A small network was trained on invented records. Each row is its activation on one of them, seen along a few directions.
Each row is followed by the record's values for the fields KEZEN, LAFO, LAGUR, ZUGUP, GIF.
Other fields move the rows too, some of them a lot.
In the rows, 500 means zero.
Random noise pushes rows far along 2 fixed directions. That doesn't count. These rows show it; they differ only by the noise:
[465 559 581 473 384 559 486 531 499 525 342 644 674 596 552 438 611 611
 386 540 336 581 670]
[475 528 535 459 377 542 509 518 521 507 407 563 620 583 530 504 602 572
 394 555 373 519 648]
[505 492 501 451 547 423 540 412 464 731 443 546 446 540 407 504 557 429
 345 630 383 453 588]
[456 538 533 456 234 629 497 596 582 314 418 526 728 611 617 546 632 665
 439 502 388 533 683]

[571 507 563 477 610 435 540 466 456 592 551 553 476 472 447 400 472 498
 597 620 547 538 443] | {KEZEN: pof, LAFO: nutot, LAGUR: rozun, ZUGUP: kabek, GIF: viv}
[543 543 514 544 518 454 469 532 523 512 502 503 542 413 493 481 361 362
 496 435 603 467 456] | {KEZEN: pof, LAFO: nutot, LAGUR: rozun, ZUGUP: kabek, GIF: nolo}
[505 467 478 449 641 532 512 443 369 687 358 579 465 616 555 461 546 605
 382 567 314 494 599] | {KEZEN: pof, LAFO: nutot, LAGUR: risag, ZUGUP: togez, GIF: nimev}
[456 497 405 469 590 480 426 547 539 682 476 576 355 500 321 528 462 386
 454 393 495 515 407] | {KEZEN: pof, LAFO: nutot, LAGUR: risag, ZUGUP: togez, GIF: nolo}
[522 499 414 588 473 503 551 337 507 409 604 418 433 477 535 539 379 488
 498 620 513 362 514] | {KEZEN: pof, LAFO: nutot, LAGUR: risag, ZUGUP: togez, GIF: navi}
[454 410 305 428 549 450 524 471 420 799 550 407 270 611 394 579 566 574
 343 514 373 339 526] | {KEZEN: sunuz, LAFO: nutot, LAGUR: risag, ZUGUP: togez, GIF: navi}
[444 434 501 474 752 436 428 509 447 785 544 512 331 375 313 377 498 494
 517 478 497 442 463] | {KEZEN: sunuz, LAFO: nutot, LAGUR: risag, ZUGUP: togez, GIF: viv}
[525 358 483 480 582 535 427 742 519 498 634 341 427 209 396 529 654 535
 712 366 571 422 372] | {KEZEN: pof, LAFO: faka, LAGUR: rozun, ZUGUP: togez, GIF: gasur}
[542 546 572 482 527 547 512 481 505 449 420 501 611 479 461 395 508 518
 549 505 503 655 488] | {KEZEN: sunuz, LAFO: faka, LAGUR: rozun, ZUGUP: togez, GIF: nolo}
[432 463 260 391 190 442 403 496 558 309 580 336 446 609 546 741 593 425
 241 463 439 420 473] | {KEZEN: pof, LAFO: faka, LAGUR: rozun, ZUGUP: togez, GIF: navi}
[444 443 542 385 373 648 496 648 451 167 518 471 712 488 674 569 592 794
 618 440 466 534 505] | {KEZEN: pof, LAFO: tuli, LAGUR: risag, ZUGUP: kabek, GIF: vabo}
[445 476 363 594 439 368 385 761 865 431 784 247 210 129 297 804 428 127
 653 257 860 260 308] | {KEZEN: pof, LAFO: faka, LAGUR: rozun, ZUGUP: togez, GIF: gasur}
[528 503 624 577 786 468 638 344 396 641 351 571 489 436 428 390 458 495
 525 592 469 600 461] | {KEZEN: sunuz, LAFO: nutot, LAGUR: risag, ZUGUP: togez, GIF: nimev}
[410 421 541 426 578 583 264 559 370 898 376 730 571 628 445 360 697 674
 283 414 204 563 666] | {KEZEN: sunuz, LAFO: nutot, LAGUR: risag, ZUGUP: togez, GIF: navi}
[327 585 491 464 379 588 338 598 601 466 423 692 628 475 558 483 445 526
 426 333 440 624 539] | {KEZEN: pof, LAFO: nutot, LAGUR: risag, ZUGUP: togez, GIF: vabo}
[499 631 525 582 519 491 324 550 535 606 397 605 532 428 475 405 461 379
 535 413 576 557 502] | {KEZEN: pof, LAFO: faka, LAGUR: rozun, ZUGUP: togez, GIF: viv}
[598 347 501 416 564 515 550 482 397 518 511 284 528 516 540 509 521 569
 528 564 532 401 482] | {KEZEN: sunuz, LAFO: nutot, LAGUR: rozun, ZUGUP: kabek, GIF: nolo}
[433 496 429 457 388 546 438 512 533 524 453 579 539 686 525 621 592 564
 267 514 335 464 632] | {KEZEN: pof, LAFO: nutot, LAGUR: risag, ZUGUP: togez, GIF: nimev}
[540 659 631 592 608 502 573 446 496 551 322 729 558 400 552 278 378 452
 593 558 452 663 508] | {KEZEN: pof, LAFO: faka, LAGUR: rozun, ZUGUP: togez, GIF: nimev}
[462 570 527 493 393 496 526 376 476 505 382 619 615 780 491 482 481 512
 282 509 380 596 523] | {KEZEN: sunuz, LAFO: tuli, LAGUR: risag, ZUGUP: kabek, GIF: nolo}
[410 513 529 534 439 536 536 546 621 379 546 439 450 403 482 548 442 473
 553 438 581 399 515] | {KEZEN: sunuz, LAFO: nutot, LAGUR: risag, ZUGUP: togez, GIF: nimev}
[463 551 507 495 694 472 405 470 491 706 407 645 465 514 334 431 466 409
 386 478 427 621 442] | {KEZEN: pof, LAFO: nutot, LAGUR: risag, ZUGUP: togez, GIF: nolo}
[480 678 571 586 337 603 468 604 610 334 363 631 690 471 662 433 435 518
 541 392 479 591 611] | {KEZEN: pof, LAFO: faka, LAGUR: rozun, ZUGUP: togez, GIF: nimev}
[382 387 468 432 454 461 399 624 418 600 462 502 398 580 388 554 739 619
 368 489 369 394 573] | {KEZEN: sunuz, LAFO: nutot, LAGUR: risag, ZUGUP: togez, GIF: gasur}
[694 517 654 635 665 419 708 232 423 520 546 472 450 479 468 355 361 447
 657 697 617 557 419] | {KEZEN: sunuz, LAFO: nutot, LAGUR: rozun, ZUGUP: kabek, GIF: navi}
[428 564 422 519 404 524 339 563 658 436 495 493 439 514 470 706 466 314
 492 323 629 419 492] | {KEZEN: pof, LAFO: nutot, LAGUR: risag, ZUGUP: togez, GIF: gasur}
[481 499 725 554 425 734 520 688 456 247 310 601 829 406 689 277 645 740
 743 412 428 764 584] | {KEZEN: sunuz, LAFO: faka, LAGUR: rozun, ZUGUP: togez, GIF: gasur}
[495 677 581 629 369 648 401 548 488 480 317 720 738 560 638 277 464 581
 524 433 417 690 623] | {KEZEN: pof, LAFO: faka, LAGUR: rozun, ZUGUP: togez, GIF: navi}
[495 402 444 493 522 483 346 710 576 732 524 514 474 392 415 605 667 496
 409 278 459 473 505] | {KEZEN: pof, LAFO: faka, LAGUR: rozun, ZUGUP: togez, GIF: gasur}
[431 241 402 420 655 528 287 796 433 760 582 385 330 319 331 603 754 579
 490 319 455 314 448] | {KEZEN: pof, LAFO: nutot, LAGUR: risag, ZUGUP: togez, GIF: gasur}
[607 603 609 575 415 543 731 412 515 258 524 397 599 540 679 464 423 716
 678 602 570 545 498] | {KEZEN: sunuz, LAFO: nutot, LAGUR: rozun, ZUGUP: kabek, GIF: navi}
[486 615 558 578 418 683 593 380 434 250 357 653 663 628 681 388 420 646
 464 617 454 694 575] | {KEZEN: pof, LAFO: nutot, LAGUR: risag, ZUGUP: togez, GIF: nimev}
[441 600 662 576 466 462 401 695 521 548 365 659 605 392 445 355 451 482
 536 321 544 581 499] | {KEZEN: sunuz, LAFO: nutot, LAGUR: rozun, ZUGUP: kabek, GIF: nolo}
[642 382 543 568 700 472 641 357 359 648 544 433 354 355 373 316 485 484
 672 628 533 476 428] | {KEZEN: sunuz, LAFO: faka, LAGUR: rozun, ZUGUP: togez, GIF: navi}
[664 307 598 457 698 486 701 387 244 463 517 284 532 416 612 443 560 727
 611 731 488 404 541] | {KEZEN: sunuz, LAFO: nutot, LAGUR: rozun, ZUGUP: kabek, GIF: nimev}
[531 280 423 361 524 502 618 428 381 506 617 258 429 650 536 674 590 616
 416 651 399 267 580] | {KEZEN: sunuz, LAFO: tuli, LAGUR: risag, ZUGUP: kabek, GIF: nimev}

Which values does each new row have?
[593 487 495 471 801 303 557 297 387 775 542 475 303 437 266 372 499 310
 503 697 553 477 452] | {KEZEN: sunuz, LAFO: faka, LAGUR: rozun, ZUGUP: togez, GIF: viv}
[429 534 387 530 403 495 523 417 629 453 520 542 377 610 512 622 424 288
 456 473 557 539 458] | {KEZEN: pof, LAFO: nutot, LAGUR: risag, ZUGUP: togez, GIF: gasur}
[526 520 583 532 752 517 643 198 246 691 329 643 449 571 492 290 399 521
 406 760 391 616 522] | {KEZEN: sunuz, LAFO: nutot, LAGUR: risag, ZUGUP: togez, GIF: nimev}
[392 484 584 429 371 575 256 865 532 536 477 595 620 446 520 444 862 759
 471 231 334 553 635] | {KEZEN: sunuz, LAFO: faka, LAGUR: rozun, ZUGUP: togez, GIF: gasur}
[431 405 562 427 666 481 385 623 383 789 423 590 514 521 481 474 664 577
 446 340 413 519 531] | {KEZEN: sunuz, LAFO: tuli, LAGUR: risag, ZUGUP: kabek, GIF: gasur}
[502 648 507 495 409 501 465 469 588 534 377 636 514 573 449 444 441 376
 453 445 472 684 447] | {KEZEN: pof, LAFO: faka, LAGUR: rozun, ZUGUP: togez, GIF: nolo}
[558 455 675 531 646 410 381 640 352 646 393 674 558 394 419 350 646 600
 520 493 416 550 506] | {KEZEN: pof, LAFO: nutot, LAGUR: rozun, ZUGUP: kabek, GIF: gasur}
[476 610 497 532 419 552 366 608 659 439 491 560 504 450 547 484 523 376
 630 392 584 612 466] | {KEZEN: pof, LAFO: faka, LAGUR: rozun, ZUGUP: togez, GIF: gasur}
[511 418 372 420 440 435 428 467 576 592 561 319 440 545 372 677 559 372
 333 520 500 359 504] | {KEZEN: sunuz, LAFO: faka, LAGUR: rozun, ZUGUP: togez, GIF: nolo}
[439 453 498 443 572 577 353 580 335 611 327 589 596 647 525 346 681 723
 438 430 350 551 637] | {KEZEN: sunuz, LAFO: nutot, LAGUR: risag, ZUGUP: togez, GIF: viv}
[511 559 654 485 499 585 434 570 510 464 331 630 713 490 471 317 563 605
 511 459 443 719 549] | {KEZEN: sunuz, LAFO: faka, LAGUR: rozun, ZUGUP: togez, GIF: nolo}
[513 428 537 516 549 586 436 672 451 570 440 540 557 417 591 437 675 585
 606 421 458 529 603] | {KEZEN: pof, LAFO: faka, LAGUR: rozun, ZUGUP: togez, GIF: gasur}
[470 514 421 435 600 446 406 400 460 625 498 534 447 457 433 550 440 492
 350 524 495 394 525] | {KEZEN: pof, LAFO: nutot, LAGUR: risag, ZUGUP: togez, GIF: vabo}
[450 835 631 674 359 533 332 487 658 532 312 799 742 518 624 324 389 497
 449 282 484 765 612] | {KEZEN: sunuz, LAFO: faka, LAGUR: rozun, ZUGUP: togez, GIF: navi}
[571 431 510 426 519 429 553 406 493 515 556 374 521 569 427 544 506 446
 397 609 502 434 449] | {KEZEN: sunuz, LAFO: nutot, LAGUR: rozun, ZUGUP: kabek, GIF: nolo}
[593 378 317 453 505 393 643 383 617 418 806 110 269 347 342 866 478 324
 490 671 640 267 385] | {KEZEN: pof, LAFO: faka, LAGUR: rozun, ZUGUP: togez, GIF: nimev}
[488 421 364 489 484 538 415 519 601 379 686 332 408 431 435 647 484 486
 603 468 630 416 422] | {KEZEN: pof, LAFO: nutot, LAGUR: risag, ZUGUP: togez, GIF: viv}
[386 531 547 546 385 549 387 555 503 546 433 649 684 705 580 484 612 572
 344 388 408 602 600] | {KEZEN: sunuz, LAFO: tuli, LAGUR: risag, ZUGUP: kabek, GIF: gasur}
